Here are a small network's activations along a few directions, averaged over the inputs that share one value of a field.
Related values have similar rows: they may be neighbours, one step apart, or belong to one group.
In the rows, zero is written as 500.
Random noise pushes rows far along 13 fixed directions. That doesn't count. These rows show it; they differ only by the noise:
[241 519 387 693 375 419 588 789 606 372 431 569 356 428 536 486 448 561
 411 741 590 366 612 456 412 765]
[354 412 548 590 691 508 518 523 606 390 559 414 546 556 401 515 439 629
 470 623 432 521 388 379 397 653]
[439 427 520 401 523 460 311 555 486 614 355 504 346 503 548 440 522 424
 604 378 592 418 671 545 481 416]
[638 539 534 397 537 525 412 470 553 461 616 523 641 658 334 584 401 647
 543 423 443 506 299 483 438 502]
[508 356 496 500 617 564 535 381 406 569 499 421 537 233 609 572 619 314
 488 636 653 437 573 549 503 477]
[789 329 374 441 395 523 678 437 497 575 360 496 513 431 377 521 477 499
 459 454 500 370 527 450 509 332]
[516 491 459 569 470 784 535 511 640 362 340 151 720 251 343 497 620 489
 454 545 693 399 498 460 573 448]
[380 476 566 349 600 641 378 404 369 427 492 640 467 474 454 560 403 397
 429 584 514 530 475 457 395 416]
[404 541 452 462 327 437 448 523 608 454 480 601 470 545 474 557 486 341
 550 410 512 445 455 460 413 635]
[549 573 576 541 477 552 432 384 623 461 565 237 528 580 446 443 594 408
 448 406 457 593 481 545 360 572]
[378 376 446 604 548 612 748 612 457 421 391 638 570 379 349 650 476 564
 464 666 376 344 535 301 599 503]
[354 412 373 429 468 490 500 351 688 356 422 487 746 357 567 530 525 425
 565 542 668 820 520 402 462 413]
[397 568 482 377 367 512 444 612 523 422 367 748 522 669 418 495 368 681
 566 379 407 608 536 394 585 331]
[459 478 487 588 687 510 517 449 463 579 588 246 525 330 704 540 675 538
 537 693 619 452 560 563 502 630]
[335 563 713 599 666 634 413 521 452 472 652 438 527 513 388 637 594 345
 510 506 368 338 413 499 469 718]


E, 10 values:
e8: [476 636 613 511 558 486 287 517 462 443 744 543 633 545 533 563 476 419
 515 517 603 569 398 640 457 564]
e9: [634 524 676 683 434 443 654 504 421 636 586 483 435 465 483 440 644 272
 439 364 378 472 526 678 645 541]
e5: [408 389 327 590 596 303 642 531 621 499 492 488 421 533 585 548 475 592
 535 653 448 506 562 337 348 716]
e7: [506 448 564 552 605 429 434 499 557 489 510 477 519 433 490 462 529 467
 542 484 537 596 542 543 503 528]
e10: [496 133 626 685 707 479 564 536 556 520 389 378 511 249 535 286 552 409
 351 598 706 578 628 550 567 406]
e2: [267 405 553 625 529 349 386 727 600 432 564 671 560 454 570 423 376 564
 517 578 721 577 487 581 557 548]
e4: [421 649 793 456 611 723 342 434 370 379 739 605 704 385 475 581 524 360
 478 497 538 572 219 621 654 524]
e6: [321 500 586 512 825 488 477 326 429 474 627 423 441 504 556 523 515 377
 517 610 382 590 378 428 422 660]
e3: [577 300 655 622 724 501 595 534 431 504 617 555 608 553 290 499 368 565
 484 465 329 469 319 485 600 399]
e1: [454 534 357 487 346 451 519 581 606 486 413 504 569 433 522 456 475 443
 588 422 645 371 363 485 649 551]
A value of E combines one of 2 hidden first parts with one of 5 second parts; all combinations occur once.
e4 and e2 share the first part; e4 and e7 share the second. Which value has the first part of e7 and the second part of e2?
> e8
e3 and e5 share the first part; e3 and e1 share the second. Which value has the first part of e1 and the second part of e5?
> e10

G, 15 values:
g3: [193 596 495 612 262 456 649 643 586 331 506 934 574 569 351 587 424 326
 468 444 283 723 519 396 508 551]
g7: [366 287 499 701 518 453 635 589 657 325 522 587 652 414 377 452 393 481
 275 697 602 706 538 493 400 499]
g2: [677 786 284 499 395 378 385 744 382 525 620 639 511 526 640 607 439 732
 488 736 624 594 881 716 334 417]
g8: [443 762 307 388 475 702 561 465 662 273 494 448 833 614 421 646 502 877
 505 637 391 871 555 311 451 385]
g14: [597 435 587 412 648 391 438 447 481 667 589 397 532 560 660 538 595 596
 722 382 532 486 396 533 620 533]
g10: [425 521 558 624 602 474 461 704 405 490 614 558 492 557 482 555 454 720
 539 603 447 377 543 544 587 545]
g5: [514 326 604 409 644 323 471 449 302 621 673 790 489 511 664 599 400 461
 573 544 579 486 361 631 574 482]
g13: [616 882 423 441 127 553 522 502 599 399 449 484 699 602 513 455 558 601
 570 296 480 706 445 526 739 391]
g6: [508 609 474 472 453 427 588 341 520 483 611 539 570 572 551 537 571 469
 578 419 324 684 463 478 545 481]
g9: [461 324 533 399 530 538 574 366 447 543 305 497 463 432 645 398 487 637
 561 405 488 483 377 315 754 368]
g11: [274 695 534 611 572 345 380 671 631 501 606 534 410 792 437 517 549 559
 648 364 236 518 472 434 398 780]
g12: [651 399 600 591 605 496 405 482 496 514 650 511 649 294 509 517 565 323
 358 649 671 688 718 749 335 472]
g1: [407 335 380 514 718 427 520 373 604 569 455 294 668 430 674 468 592 644
 659 532 604 589 470 353 573 483]
g4: [713 453 628 405 511 507 413 425 357 672 486 530 303 561 499 496 521 434
 532 351 409 373 592 587 462 379]
g15: [153 491 692 458 502 321 392 562 459 436 513 763 264 667 646 285 287 526
 466 493 484 708 382 538 561 554]
A value of G combines one of 5 hidden first parts with one of 3 second parts; all combinations occur once.
g7 and g8 share the first part; g7 and g1 share the second. Which value has the first part of g1 and the second part of g8?
> g12
g2 and g13 share the first part; g2 and g10 share the second. Which value has the first part of g10 and the second part of g13?
> g6

T, 15 values:
t5: [329 899 385 379 259 614 330 492 426 471 531 508 558 571 615 746 673 357
 721 405 473 381 574 470 543 608]
t14: [423 813 316 446 253 566 491 528 463 444 376 552 549 554 502 565 585 488
 547 456 446 687 852 575 532 271]
t8: [587 392 535 634 447 524 517 671 577 454 466 466 532 305 393 544 518 445
 456 596 687 305 545 620 501 639]
t1: [358 163 355 516 648 504 565 511 601 431 266 408 339 394 441 292 295 609
 309 695 665 321 340 245 366 547]
t10: [321 425 449 580 514 426 559 529 544 683 371 520 528 482 489 621 743 236
 734 263 329 471 816 477 582 450]
t11: [533 492 412 443 540 528 457 449 603 400 474 500 551 363 429 541 478 380
 460 601 603 507 458 441 293 579]
t9: [578 629 514 593 390 552 641 526 319 567 465 339 308 440 777 394 630 712
 448 604 474 451 694 559 713 421]
t15: [804 624 247 385 284 466 748 368 471 574 445 403 504 567 538 526 498 672
 590 433 396 442 445 459 624 416]
t7: [410 456 305 326 483 236 649 418 506 522 662 708 395 602 792 494 296 756
 542 706 601 567 101 406 455 730]
t12: [544 490 682 676 337 541 698 507 575 452 623 535 626 469 430 557 603 360
 364 457 355 526 417 528 569 636]
t13: [342 854 608 503 184 717 519 688 366 344 450 766 513 477 458 556 491 452
 427 469 464 524 482 578 750 434]
t2: [757 637 473 608 263 586 581 524 536 464 587 415 551 337 527 404 572 430
 249 584 675 498 479 702 478 555]
t6: [340 413 565 678 563 356 417 665 635 395 511 544 554 531 536 348 378 592
 460 568 604 678 542 502 473 496]
t3: [618 328 384 575 588 281 548 675 572 470 504 628 387 564 349 440 262 692
 464 584 468 373 396 425 354 624]
t4: [550 563 378 385 436 486 403 296 525 603 530 415 591 483 570 710 707 176
 606 397 523 557 720 503 299 491]
A value of T combines one of 5 hidden first parts with one of 3 second parts; all combinations occur once.
t14 and t6 share the first part; t14 and t15 share the second. Which value has the first part of t15 and the second part of t6?
> t3
t2 and t12 share the first part; t2 and t1 share the second. Which value has the first part of t1 and the second part of t12?
> t4

V, 11 values:
v1: [524 546 266 534 482 512 716 447 554 464 415 349 435 534 409 541 491 580
 468 618 347 434 538 351 375 580]
v10: [407 384 602 495 480 528 563 552 456 404 399 685 373 556 474 365 318 615
 365 538 418 487 398 359 570 464]
v6: [343 694 559 445 381 509 395 557 540 477 478 538 536 529 666 492 578 579
 654 383 523 565 427 476 695 576]
v5: [474 428 574 654 604 516 504 530 610 462 569 331 608 451 483 384 534 547
 379 581 591 643 506 581 452 527]
v2: [532 427 433 479 517 441 547 407 393 585 496 583 453 430 618 572 542 442
 533 547 466 498 640 492 494 427]
v3: [526 403 461 560 483 542 623 506 537 416 389 448 409 551 375 329 378 568
 326 527 439 490 424 374 456 431]
v9: [418 696 408 615 435 367 527 497 527 531 519 315 505 475 833 352 657 635
 530 585 593 806 728 642 590 482]
v11: [704 696 424 328 326 588 635 341 463 486 512 555 632 596 525 547 519 676
 523 417 372 694 393 440 632 325]
v7: [495 502 462 473 606 521 538 374 321 532 601 591 458 508 512 723 532 311
 457 649 354 516 703 473 282 488]
v8: [589 499 539 553 458 413 689 258 479 605 704 517 642 608 609 633 669 361
 520 398 252 663 446 494 518 565]
v4: [599 435 459 425 631 408 285 608 533 552 475 465 248 609 328 452 364 523
 483 516 554 412 669 615 151 495]
The values of V form a ring.
Name the neighbours of v10, in listed order.
> v6, v2
Name the neighbours of v3, in listed order.
> v5, v9
Name the neighbours of v4, in listed order.
> v1, v11
